[[137 134 132 116 149 119 157 118 125 116 135 134]
 [137 107 127 117 123 120 138 115 122 128 126 138]
 [137 107 127 117 123 120 138 115 122 128 126 138]]
Counting starts at 0.
What is the top-left entry?
A: 137
What is the entry in row 0 and column 2?
A: 132
What is the entry in row 2 and column 0?
A: 137
What is the top entry of the column that holds the largest entry?
A: 157
The entry directly below the largest entry: 138
What is the entry at row 1, column 2?
A: 127
What is the entry directly below 119?
A: 120

m =
[[133 147 109 134 114]
 [129 147 110 132 113]
 [101 144 128 122 134]
 [140 143 109 134 113]
 [103 144 127 123 131]
 [153 125 118 135 115]
 [101 138 134 121 136]
 [153 124 117 136 116]
 [149 134 112 136 113]
 [102 132 138 120 141]
 [101 134 136 120 139]
 [119 115 146 123 144]
 [110 121 145 120 144]
 [138 115 141 128 138]
 [111 116 146 121 144]]
Counting starts at 0.
Which number is the entry in row 1 and column 0? 129
Which number is the entry at row 0, column 1? 147
Which number is the entry just right of the centre entry? 136
Which number is the entry in the bottom-left corner? 111
Which number is the entry directly above the centre entry? 134
The entry in row 2 and column 0 -> 101
The entry just right of 145 is 120
Which number is the entry in row 0 and column 0? 133
The entry in row 0 and column 2 -> 109
The entry directly below 149: 102
Which number is the entry in the bottom-right corner? 144
Which number is the entry directly above 139? 141
The entry in row 1 and column 2 is 110
The entry at row 2, column 1 -> 144
Which number is the entry in the top-right corner? 114
The entry just left of 131: 123
The entry directly below 114 is 113
Which number is the entry directly below 119? 110
Which number is the entry directly below 112? 138
Which number is the entry directly above 131? 113
Which number is the entry just right of 143? 109
Which number is the entry at row 2, column 2? 128
The entry directly below 127: 118
Which number is the entry just left of the centre entry? 124

data =
[[124 123 145 138 113 132 110 124 128 115 122]
 [131 115 113 135 119 122 123 113 133 126 135]
 [111 118 123 135 121 134 137 142 139 121 127]
 [142 149 132 126 122 133 121 121 140 126 113]
 [133 141 139 153 115 117 143 136 125 132 133]]
Find the entry in the top-right corner.
A: 122
The minimum: 110
Find the smallest entry in the last column.
A: 113
The 2nd entry on the diagonal from the top-right corner -> 126
The third-last entry, reading row by row -> 125
Find the 4th entry from the end, reading row by row.
A: 136
Find the first entry in the row that holds the largest entry.
A: 133
Find the 2nd entry, reading row by row.
A: 123
Find the entry directly above the centre entry.
A: 122
The smallest entry in the last row: 115
The entry just left of the centre entry: 121
The third largest entry -> 145
Find the entry in the bottom-right corner.
A: 133
The second entry on the main diagonal -> 115
Find the 5th-last entry, reading row by row.
A: 143
The entry at the centre: 134
The bottom entry of the column that holds the largest entry -> 153
Find the smallest entry in the first column.
A: 111
Find the 1st entry in reading order.
A: 124

A = [131 114 122 120  99 140 108 123 118 114 146]
Read off the first entry from the right.
Answer: 146
The third entry from the right is 118
The first entry from the left is 131
